A small network was shown many inputs. Here are its activations along a few directions, one row for each input.
Each table varies a few parts of the input and shows all the possible inputs, shuffled.
A made-up example of a description, with smaller parts first: one of 5 places around a ring, together with either a single point or one of 11 places around a ring or (one of 3 separate values, together with one of 4 places along a line).
Shared parts are said once, and a part with two or three values counts as separate values.
In the rows, zero is written as 128.

A family of inputs:
row 1: [185 102 136 112 163 135 163 115 172 156 169 127 128]
row 2: [ 67 179 146 166  84  83 125 132  59  94  94 108 113]
row 3: [165 122 136 100 122 167 131 154 187 163 176 163 129]
row 4: [171 133 133 111 128 159 150 146 189 153 175 149 127]
row 5: [174 102 141 101 155 144 146 110 159 168 169 137 133]
row 6: [172  88 147  97 145 157 137 122 163 180 169 155 136]
row 7: [ 73 193 138 177 123  59 124  93  61 120  92 109 105]
row 8: [155 113 143  94 124 179 110 163 185 166 186 173 119]
row 9: [160  63 124  85 142 183 111 136 162 158 163 159 130]
row 10: [169  81 101  96 134 183 123 141 184 147 154 147 144]
row 11: [ 74 120 142 152 105  82 118 109  40  91  70  98 126]
row 12: [ 63 181 125 162 107  88 106 132  67  85  77 101 128]
row 13: [156  95 124  95 119 193 115 166 194 156 168 163 128]
row 14: [ 65 140 100 152 119 101  97 130  60  65  55  92 144]
row 15: [163  78 154  84 142 170 121 132 159 180 177 163 126]
row 16: [ 71 171 162 163  99  78 124 117  48 108  96 112 110]
row 17: [ 67 164  97 169 117  84 112 100  74  83  59  90 127]
row 18: [184 103  99 109 159 157 152 137 191 119 153 121 140]
row 19: [ 68 141 122 161  91  94 116 127  55  72  68  97 125]
row 20: [193  90 110 108 169 144 150 124 176 131 149 131 137]
row 21: [169 116 150  99 136 154 139 134 173 179 179 163 129]
row 22: [ 65 169 123 168  80 100 116 133  67  77  86 102 115]
row 23: [ 76 146 160 160 101  77 119 104  36 108  88 101 118]
row 24: [ 68 173 143 165 116  71 108 118  53 108  77 104 120]
row 25: [174  88 113 104 143 170 151 140 187 133 152 140 143]
row 26: [162  66 113  84 127 195 112 151 178 153 161 151 131]
row 27: [ 76 169 136 168 132  65 126  77  59 125  88 100 115]
row 28: [ 66 189  97 174 107  82 120 113  85  89  78 100 121]
row 29: [183 123 112 120 145 153 156 160 202 124 163 137 135]
row 30: [ 75 153 109 163 132  71 119  86  57  98  70 100 126]
row 31: [ 71 145 136 150 126  80 113  99  42 109  70  91 130]
row 32: [187 138 143 119 161 132 159 131 177 154 175 139 115]
row 33: [171  70 124  88 149 172 128 127 169 152 155 150 147]
row 34: [181 144 127 119 145 138 156 148 196 143 174 137 125]
row 35: [169 120 115 115 132 172 149 149 200 133 165 145 133]
row 36: [ 67 201 125 176 116  67 123 112  81 100  86 109 113]
row 37: [ 66 164 106 163 105  98 102 140  75  75  61 100 143]
row 38: [ 75 122 119 147 127  88 105 113  49  83  49  93 142]
row 39: [177  77 126  96 149 160 146 125 169 146 149 137 147]
row 40: [174 128 152 114 147 143 156 132 172 162 179 153 122]
row 41: [165 110 150  93 129 167 116 143 169 182 184 174 112]
row 42: [165 106 115  98 125 181 128 155 199 147 167 157 139]
Question: What is each input in this table made of?
Answer: one of 6 places around a ring, together with either one of 3 separate values or one of 4 places along a line
Question: Changing only the place on the ring of 6 turns row 35 into row 5. The same change can be made to row 22. Which row results?
Answer: row 23
Question: Change only the place on the ring of 6 in row 18. List by row number the other rows that result.
Answer: row 1, row 20, row 29, row 32, row 34
Question: Change only the choice among 3 separate values in row 11. List by row number the other rows that result.
Answer: row 30, row 38

A family of inputs:
row 43: [100 165 193 145 112  69 110  83  39 143 114 136 107]
row 44: [149  19  93  76 120 212  92 138 152 124 131 137 137]
row 45: [189  97 130 110 180 122 159  79 169 183 163 144 147]
row 46: [151 216 110 155 118 102 133 138 201 134 164 148 109]
row 47: [ 80 168 132 150 150  58 157  63  74 135  85 107 115]
row 48: [140 170  95 158 116 143 142 185 177  75 136 103 137]
row 49: [197  42 113 112 178 140 167 142 163 124 119 112 153]
row 50: [ 85 139  83 127  77 201  79 211 163  98 128 137 136]
row 51: [106 129 111 147 141  66 131  96  65  53  70  90 141]
row 52: [136 201 185 147 101 127 128 180 153 172 180 150 102]
row 53: [ 41 101  96 125  86 137  85 108  50  82  59 112 146]
row 54: [162  86 195  85 157 158 152 114 130 210 188 161 106]
Question: What is each input in this table made of?
Answer: one of 3 separate values, together with one of 4 places along a line
Question: Changing only the place on the line of 4 turns row 48 into row 50. The same change can be made to row 49. Which row results?
Answer: row 44

A family of inputs:
row 55: [133  70 125  94 106 179  99 158 129 124 140 144 146]
row 56: [172 175 151 134 134 134 164 156 189 158 181 146 112]
row 57: [141 111  79 117 119 171 121 154 179 110 139 138 146]
row 58: [ 54 166 120 185 130  45 118  85  17  75  45  68 128]
row 59: [165 110 118 117 162 129 150  96 153 138 135 117 137]
row 60: [135 126 180 113 113 139 126 135 117 179 163 156 111]
row 61: [131  81  98  90 114 171 102 144 165 133 135 145 141]
row 62: [150 169 146 139 123 128 139 138 165 164 164 151 101]
row 63: [168 117  96 115 136 176 137 170 200 105 147 127 144]
row 64: [130 139 161 115 127 141 123 130 142 182 163 165 115]
row 65: [185 117 126 121 168 126 168 114 174 130 150 118 135]
row 66: [ 25 171  88 181  90  81  89 125  28  39  25  78 132]
row 67: [148  79 130 101 157 126 135  97 137 153 134 137 139]
row 68: [153  71 146 103 150 134 137 107 112 142 136 129 130]
row 69: [ 29 217 154 197  91  41 113 111  14  89  63 101 102]
Question: What is each input in this table made of?
Answer: one of 3 separate values, together with either a single point or one of 4 places along a line
Question: Change only the choice among 3 separate values in row 69. List by row number the other rows that result.
Answer: row 58, row 66

A family of inputs:
row 70: [166  77 142  96 187 139 148  86 153 189 173 142 132]
row 71: [ 90 193 138 190 146  75 179  87  90 124 105 113 126]
row 72: [106 213 149 152 115 104 149 172 161 104 114 149 120]
row 73: [110  94 157 103 103 102  80 141  62 138 106 158 133]
row 74: [194  77 128 114 114 208 124 154 226 178 219 160 123]
row 75: [178 104  64  92 159 162 155 150 183 100 131 140 157]
row 76: [119  93  92 156 112  87  83  80  40  73  66  68 138]
row 77: [177  77 103  94 196 136 154 104 171 140 115 113 159]
row 78: [112 198 186 135 127 104 150 105 106 187 172 141  90]
row 79: [ 90 110  75 146  83 121 112 141  71  26  57  82 129]
row 80: [190  89  89  93 121 209 144 175 222 123 153 150 124]
row 81: [ 88 117 106 121  86 143  55 158 118 115 122 151 148]
row 82: [ 94 103  64 139  92 147  70 172 103  78  87 103 130]
row 83: [103 198 176 146 121 122 128 151 164 157 169 141 110]
row 84: [ 78  97 158 113 125 114 108  75  56 119  81 107 150]
row 85: [119 211 118 177 139  79 156 134 102  84  97 113 111]
row 86: [189  79 174  87 136 180 145 140 184 193 204 146 126]
row 87: [100 175 185 151 143  71 163  79  92 176 133 126  97]
Question: What is each input in this table made of?
Answer: one of 3 separate values, together with one of 6 places around a ring
Question: Changing only the place on the ring of 6 turns row 70 into row 77. The same change can be made to row 84. Which row results?
Answer: row 76
Question: Change only the place on the ring of 6 in row 83. List by row number the other rows that result.
Answer: row 71, row 72, row 78, row 85, row 87
